A small network was shown many inputs. Here are its activations along a few directions, one row for each input.
Each table varies a few parts of the input and shows all the possible inputs, shuffled.
A made-up example of a description, with smaller parts first: one of 4 places along a line, together with either a single point or one of 9 places along a line or (one of 3 separate values, together with one of 5 places around a ring).
Shared parts are said once, and a part with two or three values counts as separate values.
In the rows, 128 means zero.

Other details of the inputs vary at random and push rows far along two fixed directions, the same in every table; ignore that.

A family of inputs:
row 1: [112 117 114 115 126 110  90  94 129 115 162  97  98]
row 2: [159 107  88 100 143 168  68  84 129 140 142  81 149]
row 3: [107 129 139  88 130 109 153 110 112 127 134 133 104]
row 4: [112 125 137 104 141 115 109 103 106 132 144  87 119]
row 5: [216 119 113 185 137 131 161 222 180 159  74 193 157]
row 6: [163  99 100  83 136 150  67 102 122 151 129  67 141]
row 7: [116 133 126 120 148 116 111  77 127 112 154 108 117]
row 8: [116 120 131  82 127 128 119  95 110 141 139 106 108]
row 9: [157 105  79 169 182 123 163 217 176 157  89 164 153]
row 10: [ 44 132 154 145 122 101 161 104  88 114 149 119  91]
row 11: [134 125 109 173 190 121 187 174 152 143  90 166 160]
row 12: [126 167 140 133 106 167 135 145 157 103 112 120 122]
row 13: [147 148 137 148 131 156 111 170 134 108  82 149 125]
row 14: [160 106  82 118 158 151 129 130 142 140 107 132 164]
row 15: [ 31 152 194 131 130 103 206 110  67 131 138 134  82]
row 16: [ 91 117 116 108 114 117 147 118 107 110 143 135 108]
row 17: [150 141 139 162  90 116 124 141 112 135 114 136 139]
row 18: [157 100  72  75 116 146  64 112 140 123 160 100 129]
row 19: [120 118 109  92 125 136 115  71 105 104 144 109 136]
row 20: [114 108 100 122 131 133 144 144 125 136 125 137 124]
row 21: [163 119 106 103 161 130  91 142 146 152 137  98 139]
row 22: [178 144 125 184 119 114 157 195 154 160  89 182 143]
row 23: [170 117 103  84 148 123  56 111 141 130 157  72 133]
row 24: [131 138 165 157  85 124 139 129 102 117 132 140 119]
row 25: [174 117 147 180 129 130 177 204 165 130  84 190 161]
row 26: [170 101  90  59 127 137  74 103 126 127 137  85 142]
row 27: [123 114 123  73 120 121 113  91 100 116 137  97 124]
row 28: [ 42 167 220 164  74  86 183 100  85 101 134 154 114]
row 29: [176 124 147 171 127 136 162 200 168 133 102 186 155]
row 30: [176 141 117 148 109 127  88 162 158 147 119 142 162]
row 31: [114 123 139  96 133 132 114  96 111 150 141  97 104]
row 32: [150 118  92  99 144 138 120 102 141 125 131 134 138]
row 33: [115 124 112  96 128 134 126  81 107 106 147 119 131]
row 34: [187 104 131 115  81 144  52  99 142 113 133  94 164]
row 35: [106 156 162 165  93 103 141 137 115 128 120 152 135]
row 36: [136 104  93 129 141 114 101 132 140 119 133 105 130]
row 37: [175 112 145 175 124 131 167 192 160 127  83 180 164]
row 38: [163 121 152 132  89 131  95 112 147 120 132 130 140]
row 39: [ 71 182 198 178  82  95 187 137  80 126 145 170  95]
row 40: [150 107  84 128 149 152 112 163 154 159 130 125 133]
row 41: [162 144 141 171 126 116 153 198 175 146  97 182 170]
row 42: [159 103  88 102 141 166  69  81 126 138 136  79 153]
row 43: [154 159 137 169 156 152 149 223 159 123  69 191 130]
row 44: [ 53 133 146 113 107 104 171  97  96 108 155 147  77]
row 45: [139 147 143 154  97 112 111 134 139 140 119 147 136]
row 46: [158 140 128 190 127 107 164 204 159 150  72 185 171]
row 47: [172 110 102  85 147 118  58 100 146 132 145  74 127]
row 48: [156  88  69  80 112 142  69 103 131 117 141  92 138]
row 49: [ 28 159 184 148 136 117 207  82  81 126 147 152  81]
row 50: [116 128 136  89 132 140 101 101 107 147 156  89 111]
row 51: [165 108  97  64 133 150  68 109 129 147 148  84 136]
row 52: [146 106 107  91 140 134 119 126 121 144 115 107 141]
row 53: [ 61 160 164 138 146 102 164  90 100 101 168 131 100]
row 54: [113 127 121 118 144 134 100  77 111 119 154  93 131]
row 55: [151 121  91  88 140 147 101 100 134 120 151 120 144]
row 56: [187 107 131 113  82 146  51 101 144 114 139  96 161]
row 57: [ 95 133 131 114 136 134 150  84 109 128 142 135 112]
row 58: [111 132 118 100 134 148 119  86 110 126 159 117 125]
row 59: [109 134 126 114 141 152 115  88 112 136 159 108 122]
row 60: [100 136 135 128 147 113 128  85 111 102 152 109 123]
row 61: [226 110 111 153 131 145 110 201 198 146  98 164 187]
row 62: [103 110 112 113 116 144  99  99 107 134 152  91 109]
row 63: [104 103 104 100 108 137 105  95 104 123 146  99 116]
row 64: [123 125 133  99 139 105  98  97 112 115 150  82 118]
row 65: [162 148 131 161 147 153 130 196 161 124  65 176 125]
row 66: [ 32 152 194 139 137  83 200 108  71 119 137 128  89]
row 67: [164 134 138 168 121 115 146 186 168 140  87 171 175]
row 68: [125 138 184 191 123 112 219 189 148 127  93 213 125]
row 69: [ 87 121 128 129 125 131 137 112 115 142 144 122  92]
row 70: [139 143 162 149  86 130 125 132 110 122 147 138 117]
row 71: [186 149 102 165 149 166 172 220 214 134  49 168 153]
row 72: [ 23 142 166 135 111 104 203 106  84 121 150 159  66]
row 73: [143 122 104 126 162 136 107 105 145 138 135 115 136]
row 74: [ 99 169 157 145 102 154 166 140 138  94 101 127 115]
row 75: [158 143 130 164 145 154 133 199 148 115  58 167 139]
row 76: [ 18 155 176 152 126  96 188 118  86 117 168 143  72]
row 77: [183 104  76 115 163 136  72 107 154 120 128  90 166]
row 78: [102 117 118 121 128 121 102 100 124 131 156 103 100]
row 79: [ 32 150 188 117 124  99 211 108  66 121 138 144  86]
row 80: [122 113 104 130 140 111 111 131 135 117 142 111 121]
row 81: [115 127 139 102 141 113 107  97 117 139 146  94 107]
row 82: [135 154 131 145 111 163 150 154 158 102  83 123 137]
row 83: [165 137 140 172 125 111 155 187 179 149  85 184 164]
row 84: [ 79 144 139 178 167  87 216 197 142 128 124 188 106]
row 85: [110 125 116 110 137 143 135  91 107 124 138 122 132]
row 86: [183 121 131 178 117 128 156 190 144 138  87 168 155]
row 87: [151 120 106  78 140 128 116 134 133 135 137 120 133]
row 88: [109 137 127 120 148 134 108  89 118 124 164 105 125]
row 89: [ 64 143 174 125 136  81 166 101  86 106 143 112  97]
row 90: [103 106 111 115 115 142 100  96 105 133 146  89 113]
row 91: [191 127 109 126  77 139  45 110 120 136 138  90 147]
row 92: [105 115 107  95 111 142 101 104 113 129 166 107 107]
Each input here is: one of 4 places along a line, together with either one of 2 separate values or one of 6 places around a ring or (one of 3 separate values, together with one of 5 places along a line).
- Changing only the place on the line of 4 turns row 78 into row 9. The same change can be made to row 69. Which row results? => row 62
- Changing only the place on the line of 4 turns row 29 into row 37. The same change can be made to row 55. Which row results? => row 19
- A walk changes only the place on the line of 5. It starts at row 89 and steps to row 66. List the rest of the walk in order. => row 6, row 52, row 27
- Change only the choice among 3 separate values in row 79. List by row number the other rows that result. => row 20, row 85
- Change only the place on the line of 4 in row 22. List by row number the other rows that result. => row 17, row 39, row 91
- Change only the place on the line of 4 in row 24. List by row number the other rows that result. => row 5, row 70, row 86
- Change only the choice among 2 separate values in row 43. List by row number the other rows that result. => row 12

A family of inputs:
row 93: [157 120 101 124 139 138  94 147 149 137 135 120 137]
row 94: [201  88  80 130 150 123 119 189 166 157  92 147 175]
row 95: [136 134 124 156 166 131 174 192 162 137 100 164 135]
row 96: [140 135 118 143 169 147 187 172 149 136  87 176 144]
row 97: [ 81 142 174 141 113  86 129  80  85 117 164 115 112]
row 98: [106 126 144 138 122 104 174 136 117 141 127 160 134]
row 99: [103 125 140 140 125 107 174 147 113 131 119 147 123]
row 100: [149 137 115 123 150 142  88 108 136 118 125  96 143]
row 101: [ 67 148 167 134 122 121 135  88 105 109 150 109  93]
row 102: [ 75 144 172 134 110  99 134  82  95 118 162 110 101]
row 103: [170 115  91 121 161 151 133 175 159 133  81 138 156]
row 104: [174 105 107  92 112 118  63 109 137 134 148  99 139]
row 105: [113 130 155 165 146  88 173 155 133 141 120 164 133]
row 106: [ 76 157 165 105 117 123 142  91  98  98 141 119  91]
row 107: [ 64 141 146 120 101 126 143  89  90 120 156 125  98]
row 108: [ 62 134 150 119 100 119 137  95  81 110 152 117  91]
row 109: [106 176 224 154  41 135 113 113  85 117 125 124 101]
row 110: [174  99 104 109 126 133  95 116 134 146 137 124 153]
row 111: [145 112 103 105 126 154 100 118 134 125 126 103 125]
row 112: [112 138 132 173 158 111 172 174 146 141 109 167 125]
row 113: [102 146 136 137 148 136 192 150 131 128  98 163 131]
row 114: [153 105  93 100 126 155  83 123 137 125 123  93 134]
row 115: [160 115 109  86 104 128  59  91 128 127 158  82 126]
row 116: [ 90 138 136 137 133 135 179 139 125 129 117 151 117]
row 117: [165 139 141 144  48 160  72 102 146  75 128 127 149]
row 118: [182 113  85 109 144 148  90 154 169 135 112 116 139]
row 119: [ 71 156 171 126 129 123 137  82 102 103 142 110 100]
row 120: [116 131 128 151 155 140 191 165 138 137 103 173 126]
row 121: [ 78 136 146 128 115 131 149  98  93 122 152 138  99]
row 122: [163 108 119  99 115 121  63 102 130 132 160  92 143]
row 123: [149 118 100  89 108 139  52  96 128 123 156  87 116]
row 124: [116 139 133 141 155 134 196 167 134 125  88 167 127]
row 125: [ 99 148 144 164 152 118 161 140 128 123 120 138 119]
row 126: [159 115 114  97 114 132  62  96 130 129 162  81 137]
row 127: [192  95  91 135 149 122 138 184 163 157  97 156 165]
row 128: [198 121  87 122 173 155 109 178 182 138  94 131 167]
row 129: [123 128 134 155 145 118 196 162 130 146 113 178 134]
row 130: [136 113 103 106 114 144  91 108 120 127 142 104 119]
row 131: [ 87 149 146 161 136 108 145 123 110 123 140 134 111]
row 132: [125 126 123 139 131 119 171 150 134 146 117 155 140]
row 133: [146 126 121 129 127 117  83  99 124 130 150  92 138]
row 134: [155 105 105  93 105 137  77  91 119 130 150  86 131]
- What do these inputs look like to the network? => either one of 2 separate values or (one of 5 places along a line, together with one of 8 places along a line)
- Change only the place on the line of 8 in row 114. List by row number the other rows that result. => row 95, row 101, row 111, row 116, row 118, row 120, row 125
- Change only the place on the line of 5 in row 102. List by row number the other rows that result. => row 101, row 105, row 112, row 119

A family of inputs:
row 135: [ 36 136 147 117 133 106 174  93  87 132 148 116  87]
row 136: [164 109 107 130 124 130 102 132 138 143 130 129 152]
row 137: [172 106 104  98 106 150  72 111 137 127 131  97 138]
row 138: [ 67 153 186 157 123  99 180 125 104 114 131 148 103]
row 139: [147 130 116  98 105 146  86 111 132 118 135 105 130]
row 140: [134 118 120 112 102 144 103 105 116 127 139 118 126]
row 141: [136 140 122 132 129 155 120 137 141 126 118 129 127]
row 142: [135 132 124 108 106 136 100 111 123 116 133 109 126]
row 143: [127 134 129 138 124 136 103 113 120 121 131 111 127]
row 144: [142 120 135 116 110 120 100 104 128 130 150 108 130]
row 145: [138 120 127 121 109 124  99  99 123 135 156 116 133]
row 146: [135 117 123 115 105 138 102 105 114 128 142 117 130]
row 147: [185  94  50 142 196 132 152 209 194 148  95 161 158]
row 148: [151 113 121 106 106 138  89 109 125 124 137 104 132]
row 149: [176 129  95 166 165 149 154 204 177 146  75 168 155]
row 150: [ 56 159 180 133  98 104 165 100  84 102 145 136  94]
row 151: [149 132 122 132 129 136  88 112 142 133 143 106 135]
row 152: [112 136 150 122 112 132 113 107 114 112 135 110 115]
row 153: [ 32 134 146 122 132 107 177  94  91 112 160 124  84]
row 154: [131 117 110 103 160 130 133 137 117 159 132 108 129]
row 155: [ 48 150 170 118 144  95 176  93  75 122 152 137  75]
row 156: [130 127 138 123 117 130  97 109 119 116 133 102 126]
row 157: [172 122 107 106 116 127  63 108 146 131 145  95 147]
row 158: [ 61 159 185 127 103 127 159 102  96 102 141 130  88]
row 159: [114 137 143 123 109 110 111 104 113 117 144 115 124]
row 160: [ 51 143 161 117 143 105 162  98  84 108 162 134  83]
row 161: [182 116  90 112 125 163  46 111 148 128 130  85 147]
row 162: [135 128 126 117 110 122  95 110 118 117 135 108 132]
row 163: [163 113 111  98 106 152  86 116 139 127 132 107 134]
row 164: [177 125 100 175 171 132 148 201 179 153  84 166 164]
row 165: [105 150 166 183 157  98 216 191 148 138 100 189 127]
row 166: [163 116 118 164 153 112 172 196 163 151  90 175 156]
row 167: [154 110 110 121 113 135  92 114 121 133 136 115 143]
row 168: [185 108 100 158 154 124 157 203 168 151  81 167 164]
row 169: [101 142 147 169 138 122 229 192 136 141  94 209 125]
row 170: [165 109  91  81 156 158  94  73 138 117 130  91 167]
row 171: [102 150 159 176 151 117 221 197 141 129  83 191 122]
- What do these inputs look like to the network? => either a single point or one of 6 places around a ring or (one of 5 places along a line, together with one of 6 places along a line)
- A walk changes only the place on the ring of 6. It starts at row 160 and steps to row 155. List the rest of the walk in order. => row 154, row 135, row 153, row 147
- A walk changes only the place on the line of 6. It starts at row 141 and steps to row 149. List the rest of the walk in order. => row 161, row 143, row 164, row 151
- A walk changes only the place on the line of 5. It starts at row 169 and steps to row 163. List the rest of the walk in order. => row 139, row 158, row 141
